These are the activations of a small network on made-up records, seen along a few directions, one row for each record.
After each row come some of the record's fields: SOSO, RUFOT, MUK, NUSIB, LEPA, DOMEM, RET.
Other fields move the rows too, some of them a lot.
In the rows, zero is written as 500.
Strong random noise was added to every row along 2 fixed directions; ignore it. To show where, here is one row again and again, with new noise each time:
[529 398 586 622 470 565 431 456 445 407 504 415 501 509 541 549 497 583
 498 436]
[532 382 590 640 474 575 431 445 436 395 495 412 488 513 554 554 512 590
 505 426]
[479 612 408 409 483 350 574 495 652 463 529 520 488 530 493 451 459 454
 560 550]
[505 486 481 545 492 458 524 445 552 402 487 474 445 538 559 502 526 526
 565 477]

[369 340 585 540 543 560 470 569 417 529 342 508 529 558 595 447 456 603
 309 569] : SOSO=feb, RUFOT=fovo, MUK=molab, NUSIB=fip, LEPA=fale, DOMEM=kemu, RET=pife
[661 531 464 540 467 539 504 389 494 493 601 471 461 461 417 584 575 459
 611 436] : SOSO=ragen, RUFOT=barov, MUK=kizuk, NUSIB=sufu, LEPA=fale, DOMEM=kar, RET=ven
[451 738 557 408 427 572 360 622 409 669 647 465 632 340 371 488 370 519
 467 505] : SOSO=feb, RUFOT=barov, MUK=rur, NUSIB=fip, LEPA=bos, DOMEM=kar, RET=bez
[419 539 457 469 511 464 529 565 538 577 490 545 522 534 551 457 456 493
 471 520] : SOSO=feb, RUFOT=fovo, MUK=rur, NUSIB=fip, LEPA=bos, DOMEM=kemu, RET=kam
[607 497 422 342 574 350 568 503 641 570 566 593 556 613 420 505 427 381
 471 551] : SOSO=kiger, RUFOT=fovo, MUK=molab, NUSIB=sufu, LEPA=fale, DOMEM=bezup, RET=rav
[472 665 436 441 526 438 505 474 585 488 503 528 380 417 539 507 608 502
 640 475] : SOSO=pulit, RUFOT=barov, MUK=gomod, NUSIB=lisid, LEPA=bos, DOMEM=kar, RET=rav
[658 684 606 372 422 549 376 580 429 705 802 458 737 370 205 512 257 403
 388 515] : SOSO=feb, RUFOT=barov, MUK=kizuk, NUSIB=sufu, LEPA=fale, DOMEM=kar, RET=ven
[528 532 532 595 508 532 423 464 494 501 545 420 512 426 461 511 529 539
 520 405] : SOSO=pulit, RUFOT=fovo, MUK=mikek, NUSIB=lisid, LEPA=fale, DOMEM=kemu, RET=ven
[418 195 702 718 479 658 464 504 314 355 344 442 465 567 670 507 562 670
 330 442] : SOSO=bik, RUFOT=fovo, MUK=rur, NUSIB=lisid, LEPA=fale, DOMEM=kar, RET=bez
[296 274 573 576 531 555 562 530 459 420 244 551 394 629 732 419 572 653
 374 617] : SOSO=bik, RUFOT=fovo, MUK=molab, NUSIB=fip, LEPA=bos, DOMEM=kar, RET=pife
[699 464 425 543 607 443 601 382 584 476 601 510 444 605 484 551 543 397
 588 448] : SOSO=kiger, RUFOT=fovo, MUK=kizuk, NUSIB=sufu, LEPA=fale, DOMEM=bezup, RET=pife
[378 209 773 632 477 706 322 609 259 498 385 403 623 499 576 498 404 679
 203 468] : SOSO=feb, RUFOT=fovo, MUK=gomod, NUSIB=fip, LEPA=fale, DOMEM=kemu, RET=rav
[717 539 619 574 461 665 325 469 361 599 747 382 632 355 280 636 444 493
 496 397] : SOSO=pulit, RUFOT=barov, MUK=kizuk, NUSIB=sufu, LEPA=fale, DOMEM=kar, RET=ven
[645 441 653 439 442 555 408 593 448 693 718 450 792 501 282 511 198 411
 232 537] : SOSO=feb, RUFOT=fovo, MUK=kizuk, NUSIB=sufu, LEPA=fale, DOMEM=kemu, RET=pife
[401 391 653 542 513 564 418 518 418 506 369 471 500 506 596 432 467 605
 346 518] : SOSO=feb, RUFOT=fovo, MUK=molab, NUSIB=lisid, LEPA=fale, DOMEM=kemu, RET=rav
[576 727 463 519 566 531 432 449 454 553 630 431 524 328 386 553 490 447
 665 465] : SOSO=kiger, RUFOT=barov, MUK=kizuk, NUSIB=lisid, LEPA=bos, DOMEM=bezup, RET=pife
[404 477 474 344 476 353 547 579 634 501 458 544 520 569 530 459 406 471
 407 606] : SOSO=zeki, RUFOT=fovo, MUK=gomod, NUSIB=lisid, LEPA=bos, DOMEM=bezup, RET=bez
[354 560 498 290 459 347 495 613 602 555 419 524 544 526 462 375 378 503
 363 680] : SOSO=zeki, RUFOT=fovo, MUK=molab, NUSIB=lisid, LEPA=fale, DOMEM=bezup, RET=rav
[493 758 539 423 451 550 350 597 420 680 655 414 693 251 219 528 367 474
 451 559] : SOSO=pulit, RUFOT=barov, MUK=kizuk, NUSIB=lisid, LEPA=fale, DOMEM=kar, RET=pife
[426 462 502 568 615 471 524 419 524 398 328 499 305 545 678 447 662 582
 576 484] : SOSO=kiger, RUFOT=fovo, MUK=molab, NUSIB=lisid, LEPA=fale, DOMEM=bezup, RET=rav
[485 718 491 431 548 447 427 469 497 532 512 473 435 372 468 460 529 510
 612 489] : SOSO=kiger, RUFOT=barov, MUK=molab, NUSIB=lisid, LEPA=fale, DOMEM=bezup, RET=pife
[370 746 379 414 561 360 612 405 610 419 333 596 215 480 658 347 693 508
 692 548] : SOSO=feb, RUFOT=barov, MUK=molab, NUSIB=lisid, LEPA=fale, DOMEM=kar, RET=pife
[443 638 181 423 702 174 876 387 831 309 380 680 211 668 740 391 735 341
 803 521] : SOSO=kiger, RUFOT=fovo, MUK=rur, NUSIB=lisid, LEPA=bos, DOMEM=bezup, RET=bez
[367 486 434 551 526 433 566 472 529 361 260 501 337 582 651 400 632 569
 585 573] : SOSO=zeki, RUFOT=fovo, MUK=kizuk, NUSIB=fip, LEPA=fale, DOMEM=bezup, RET=ven
[399 274 486 482 516 469 654 572 526 438 349 605 457 641 646 407 528 543
 314 609] : SOSO=bik, RUFOT=fovo, MUK=gomod, NUSIB=sufu, LEPA=fale, DOMEM=kar, RET=rav
[679 509 375 536 577 449 681 361 573 413 578 594 389 612 515 536 600 341
 640 404] : SOSO=feb, RUFOT=barov, MUK=mikek, NUSIB=sufu, LEPA=fale, DOMEM=kar, RET=ven
[559 323 574 462 434 484 578 593 526 549 555 555 603 652 474 493 377 450
 276 533] : SOSO=bik, RUFOT=fovo, MUK=rur, NUSIB=sufu, LEPA=fale, DOMEM=kar, RET=kam
[702 280 430 553 539 463 581 471 600 513 615 549 532 652 492 608 511 387
 454 404] : SOSO=pulit, RUFOT=fovo, MUK=rur, NUSIB=sufu, LEPA=fale, DOMEM=kemu, RET=kam
[418 567 542 391 428 455 455 558 481 539 467 503 498 446 513 433 435 522
 429 521] : SOSO=bik, RUFOT=barov, MUK=gomod, NUSIB=lisid, LEPA=fale, DOMEM=kemu, RET=rav
[601 302 621 496 506 552 437 514 441 565 514 530 615 592 478 528 389 488
 317 493] : SOSO=feb, RUFOT=fovo, MUK=molab, NUSIB=sufu, LEPA=fale, DOMEM=kemu, RET=rav
[504 318 526 469 541 515 552 591 505 553 529 568 636 562 523 486 366 469
 288 551] : SOSO=feb, RUFOT=fovo, MUK=gomod, NUSIB=sufu, LEPA=bos, DOMEM=kemu, RET=rav
[507 506 503 599 543 542 500 441 515 436 437 465 425 596 571 520 580 545
 642 435] : SOSO=kiger, RUFOT=fovo, MUK=mikek, NUSIB=fip, LEPA=bos, DOMEM=bezup, RET=ven
[398 566 539 380 397 450 539 627 586 572 482 540 583 573 451 400 348 480
 433 624] : SOSO=bik, RUFOT=fovo, MUK=mikek, NUSIB=fip, LEPA=bos, DOMEM=kar, RET=ven
[551 733 446 471 492 491 458 476 501 541 552 452 479 454 411 497 513 484
 693 424] : SOSO=kiger, RUFOT=barov, MUK=mikek, NUSIB=fip, LEPA=fale, DOMEM=bezup, RET=kam
[530 535 630 638 489 669 337 507 308 484 589 369 547 319 424 566 535 593
 495 368] : SOSO=pulit, RUFOT=barov, MUK=rur, NUSIB=lisid, LEPA=fale, DOMEM=kar, RET=kam
[391 438 526 484 572 490 477 587 474 544 404 499 543 533 512 465 462 574
 381 581] : SOSO=kiger, RUFOT=fovo, MUK=molab, NUSIB=fip, LEPA=fale, DOMEM=bezup, RET=pife
[449 579 494 519 473 527 497 468 412 520 440 461 451 417 518 440 515 515
 535 532] : SOSO=bik, RUFOT=barov, MUK=kizuk, NUSIB=lisid, LEPA=fale, DOMEM=kemu, RET=pife
[360 577 640 466 470 616 334 620 316 617 461 459 593 374 440 463 398 619
 342 569] : SOSO=feb, RUFOT=barov, MUK=molab, NUSIB=fip, LEPA=fale, DOMEM=kar, RET=rav
[674 484 346 542 503 440 640 317 568 410 517 525 329 586 549 536 644 404
 717 439] : SOSO=zeki, RUFOT=barov, MUK=kizuk, NUSIB=sufu, LEPA=fale, DOMEM=kemu, RET=ven
[437 448 629 473 478 533 339 591 466 607 503 432 640 408 409 483 374 549
 309 540] : SOSO=pulit, RUFOT=fovo, MUK=molab, NUSIB=lisid, LEPA=fale, DOMEM=kemu, RET=rav
[356 329 524 568 514 466 598 462 521 351 242 557 276 638 767 430 653 605
 459 508] : SOSO=bik, RUFOT=fovo, MUK=gomod, NUSIB=lisid, LEPA=fale, DOMEM=kar, RET=bez
[431 371 769 734 475 805 203 536 157 476 450 318 532 318 514 585 562 742
 397 370] : SOSO=pulit, RUFOT=barov, MUK=gomod, NUSIB=fip, LEPA=fale, DOMEM=kar, RET=bez
[448 672 550 497 452 590 374 567 368 600 562 456 525 375 443 488 475 564
 501 456] : SOSO=feb, RUFOT=barov, MUK=rur, NUSIB=fip, LEPA=fale, DOMEM=kar, RET=bez
[411 342 537 541 532 540 443 553 490 547 433 501 589 518 515 523 461 568
 365 566] : SOSO=pulit, RUFOT=fovo, MUK=molab, NUSIB=fip, LEPA=bos, DOMEM=kemu, RET=pife
[550 350 555 567 481 520 588 454 506 460 463 518 435 633 563 466 525 497
 432 532] : SOSO=bik, RUFOT=fovo, MUK=kizuk, NUSIB=sufu, LEPA=fale, DOMEM=kar, RET=pife
[385 494 474 430 584 442 518 576 559 550 436 533 546 538 519 458 448 526
 426 614] : SOSO=kiger, RUFOT=fovo, MUK=molab, NUSIB=fip, LEPA=bos, DOMEM=bezup, RET=pife

Which values does each new row have?
[392 301 613 576 518 582 393 587 409 503 422 441 570 492 539 496 474 599
 316 487] : SOSO=pulit, RUFOT=fovo, MUK=gomod, NUSIB=fip, LEPA=fale, DOMEM=kemu, RET=rav
[300 548 487 375 487 364 603 543 610 472 298 588 382 568 625 323 522 544
 428 663] : SOSO=bik, RUFOT=fovo, MUK=molab, NUSIB=lisid, LEPA=fale, DOMEM=kar, RET=rav
[614 197 483 667 619 536 608 298 525 339 352 599 294 723 766 553 696 505
 588 407] : SOSO=feb, RUFOT=fovo, MUK=molab, NUSIB=sufu, LEPA=bos, DOMEM=kemu, RET=rav
[330 527 378 378 588 354 650 546 656 525 348 632 446 608 628 370 487 473
 458 659] : SOSO=feb, RUFOT=fovo, MUK=molab, NUSIB=fip, LEPA=bos, DOMEM=kemu, RET=pife
[511 639 445 550 582 430 544 428 563 432 495 482 375 491 542 454 604 512
 645 430] : SOSO=kiger, RUFOT=fovo, MUK=mikek, NUSIB=lisid, LEPA=fale, DOMEM=bezup, RET=ven
[661 215 438 547 531 450 669 445 586 386 528 539 507 744 510 583 481 383
 439 475] : SOSO=zeki, RUFOT=fovo, MUK=mikek, NUSIB=sufu, LEPA=fale, DOMEM=bezup, RET=kam
[306 480 403 405 571 348 664 535 649 438 323 622 402 621 689 362 536 482
 480 600] : SOSO=feb, RUFOT=fovo, MUK=gomod, NUSIB=fip, LEPA=bos, DOMEM=kemu, RET=rav
[481 225 327 538 596 388 739 442 602 307 317 612 301 733 726 468 669 504
 510 547] : SOSO=zeki, RUFOT=fovo, MUK=gomod, NUSIB=sufu, LEPA=fale, DOMEM=bezup, RET=rav
[436 495 530 654 546 576 438 459 454 451 401 430 474 445 567 494 590 568
 573 474] : SOSO=pulit, RUFOT=fovo, MUK=kizuk, NUSIB=fip, LEPA=bos, DOMEM=kemu, RET=ven
[404 465 652 474 371 560 435 645 444 572 450 463 612 546 430 422 347 566
 328 575] : SOSO=bik, RUFOT=fovo, MUK=mikek, NUSIB=fip, LEPA=fale, DOMEM=kar, RET=ven
[553 543 621 676 496 720 316 454 302 530 575 361 560 292 402 628 542 582
 553 429] : SOSO=pulit, RUFOT=barov, MUK=kizuk, NUSIB=lisid, LEPA=bos, DOMEM=kar, RET=pife
[512 870 450 427 475 460 436 500 533 568 653 449 509 290 332 471 519 484
 643 452] : SOSO=pulit, RUFOT=barov, MUK=mikek, NUSIB=lisid, LEPA=fale, DOMEM=kar, RET=kam
[546 552 592 542 472 563 357 526 484 585 656 395 664 374 369 542 396 520
 442 435] : SOSO=pulit, RUFOT=fovo, MUK=mikek, NUSIB=lisid, LEPA=bos, DOMEM=kemu, RET=ven
[567 498 265 315 568 239 683 459 797 532 492 679 449 667 494 467 531 317
 561 579] : SOSO=pulit, RUFOT=fovo, MUK=molab, NUSIB=sufu, LEPA=fale, DOMEM=kemu, RET=rav
[449 571 460 512 554 474 482 551 492 550 490 487 488 497 496 489 525 530
 529 479] : SOSO=kiger, RUFOT=fovo, MUK=rur, NUSIB=fip, LEPA=fale, DOMEM=bezup, RET=kam
[443 512 746 783 488 834 263 417 164 407 391 325 438 329 596 535 625 718
 591 365] : SOSO=feb, RUFOT=barov, MUK=kizuk, NUSIB=fip, LEPA=bos, DOMEM=kar, RET=pife
[437 570 620 548 511 608 398 442 399 460 436 472 400 401 588 469 571 604
 545 475] : SOSO=feb, RUFOT=barov, MUK=molab, NUSIB=lisid, LEPA=bos, DOMEM=kar, RET=pife
[698  99 600 769 529 668 507 322 401 328 474 422 410 680 633 653 611 556
 517 392] : SOSO=zeki, RUFOT=fovo, MUK=kizuk, NUSIB=sufu, LEPA=bos, DOMEM=bezup, RET=pife
[392 629 427 469 532 488 480 511 510 535 447 528 460 416 503 509 577 539
 579 562] : SOSO=pulit, RUFOT=barov, MUK=molab, NUSIB=fip, LEPA=bos, DOMEM=kar, RET=rav
[382 488 535 447 541 454 526 502 566 503 380 546 465 543 622 398 476 526
 428 574] : SOSO=feb, RUFOT=fovo, MUK=molab, NUSIB=lisid, LEPA=bos, DOMEM=kemu, RET=rav
[806 431 522 722 586 633 441 290 375 422 649 418 400 487 491 661 643 478
 709 277] : SOSO=kiger, RUFOT=barov, MUK=kizuk, NUSIB=sufu, LEPA=fale, DOMEM=bezup, RET=ven
[469 490 613 571 502 609 412 463 398 444 459 479 400 446 613 521 567 600
 523 416] : SOSO=feb, RUFOT=barov, MUK=gomod, NUSIB=lisid, LEPA=bos, DOMEM=kar, RET=rav
[569 399 550 388 429 454 586 614 584 597 628 575 662 625 429 496 308 400
 291 567] : SOSO=bik, RUFOT=fovo, MUK=rur, NUSIB=sufu, LEPA=bos, DOMEM=kar, RET=kam
